A small network was shown many inputs. Here are its activations along a few directions, one row for each input.
In each table, some parts of the input vary, and every possible input appears once, in random order.
A made-up example of a description, with smaller parts first: one of 3 separate values, together with either a single point or one of 11 places around a ring or (one of 6 places along a line, together with one of 8 places around a ring).
Shared parts are said once, and a part with two or three values counts as separate values.
In the rows, zero is written as 128.

Other details of the inputs shift rows strongly along two fixed directions, in all tables alike. That doesn't count.

Table:
x1: [119 125 125 115 165 133 148 132 132 130 130]
x2: [132 118 149 117 118 119 151 130 135 129 136]
x3: [129 134 139 133 134 146 143 149 116 103 125]
x4: [ 96 165 149 124  97 167 148 155 141 148 124]
x5: [147 127 140 114 103 135 128 153 139 135 136]
x6: [177 114 131 159  90 199  86  30  85 199  88]
x7: [103 122  67 197 108  80  79 111 153  93 159]
x8: [128 113 153 117 119 118 145 131 133 131 134]
x9: [145 129 136 112 152 111 119 130 145 117 110]
x10: [142 122 144 114 105 134 121 155 137 136 134]
x11: [116 128 134 113 162 130 139 135 121 131 138]
x12: [158 136 122 163 125 196  98  26  47 176  77]
x13: [123 132 146 127 132 145 133 148 113 101 129]
x14: [131 110 144 118 122 121 154 128 144 129 126]
x15: [129 124 136 103 126 106 149 127 129 138 126]
x16: [125 143 129 113 139 133 137 144 108 109 120]
x17: [128 137 141 127 130 146 139 146 114 100 131]
x18: [ 78 114  54 174  90  67  95  95 133 123 157]
x19: [122 119 137 129 157 145 150 134 138 121 140]
x20: [148 124 137 120 107 134 132 155 141 138 131]
x21: [142 132 145 111 149 108 111 134 134 118 118]
x22: [ 80 123  53 196  99 108  96 115 132  82 154]
x23: [143 125 123 101 116 124 128 149 142 143 116]
x24: [ 99 132  56 178 112  68  72 104 145  99 153]
x25: [128 116 132 105 130 108 152 125 138 138 116]
x26: [145 130 125 106 115 122 130 153 135 146 120]
x27: [156 120 134 177 138 206 108  17  67 189 107]
x28: [ 46 167  53 176  70 114 102 126 143 138 147]
x29: [120 133 130 113 161 131 146 134 123 130 140]
x30: [123 127 142 127 152 144 147 135 129 122 150]
x31: [121 138 133 113 140 132 131 146 107 110 119]
x32: [148 122 149 126 144 123 121 132 151 108 120]
x33: [133 115 146 123 121 118 156 132 137 132 131]
x34: [139 128 132 100 113 121 120 153 131 144 124]
x35: [145 125 157 125 141 120 112 136 140 110 128]
x36: [147 134 138 117 151 108 121 135 138 120 115]
x37: [130 121 134 108 130 106 154 130 131 141 121]
x38: [144 133 128 100 111 122 126 151 133 143 126]
x39: [119 122 146 127 154 143 141 137 127 123 148]
x40: [149 130 153 125 140 121 118 134 142 109 130]
x41: [124 135 124 115 143 135 139 142 118 108 110]
x42: [121 130 127 119 164 130 150 136 125 133 135]
Each input here is: one of 2 separate values, together with either a single point or (one of 4 places along a line, together with one of 5 separate values).
Changing only the choice among 2 separate values turns x32 into x9. The same change can be made to x4. Which row results?
Answer: x28
Which other rows does x6 become when the place on the line of 4 takes its other values? List them by row number.
Answer: x5, x10, x20
Which other rows does x17 become when the choice among 2 separate values takes its other values? List them by row number.
Answer: x16
Which other rows does x29 become when the choice among 5 separate values takes its other values? List them by row number.
Answer: x15, x16, x24, x38
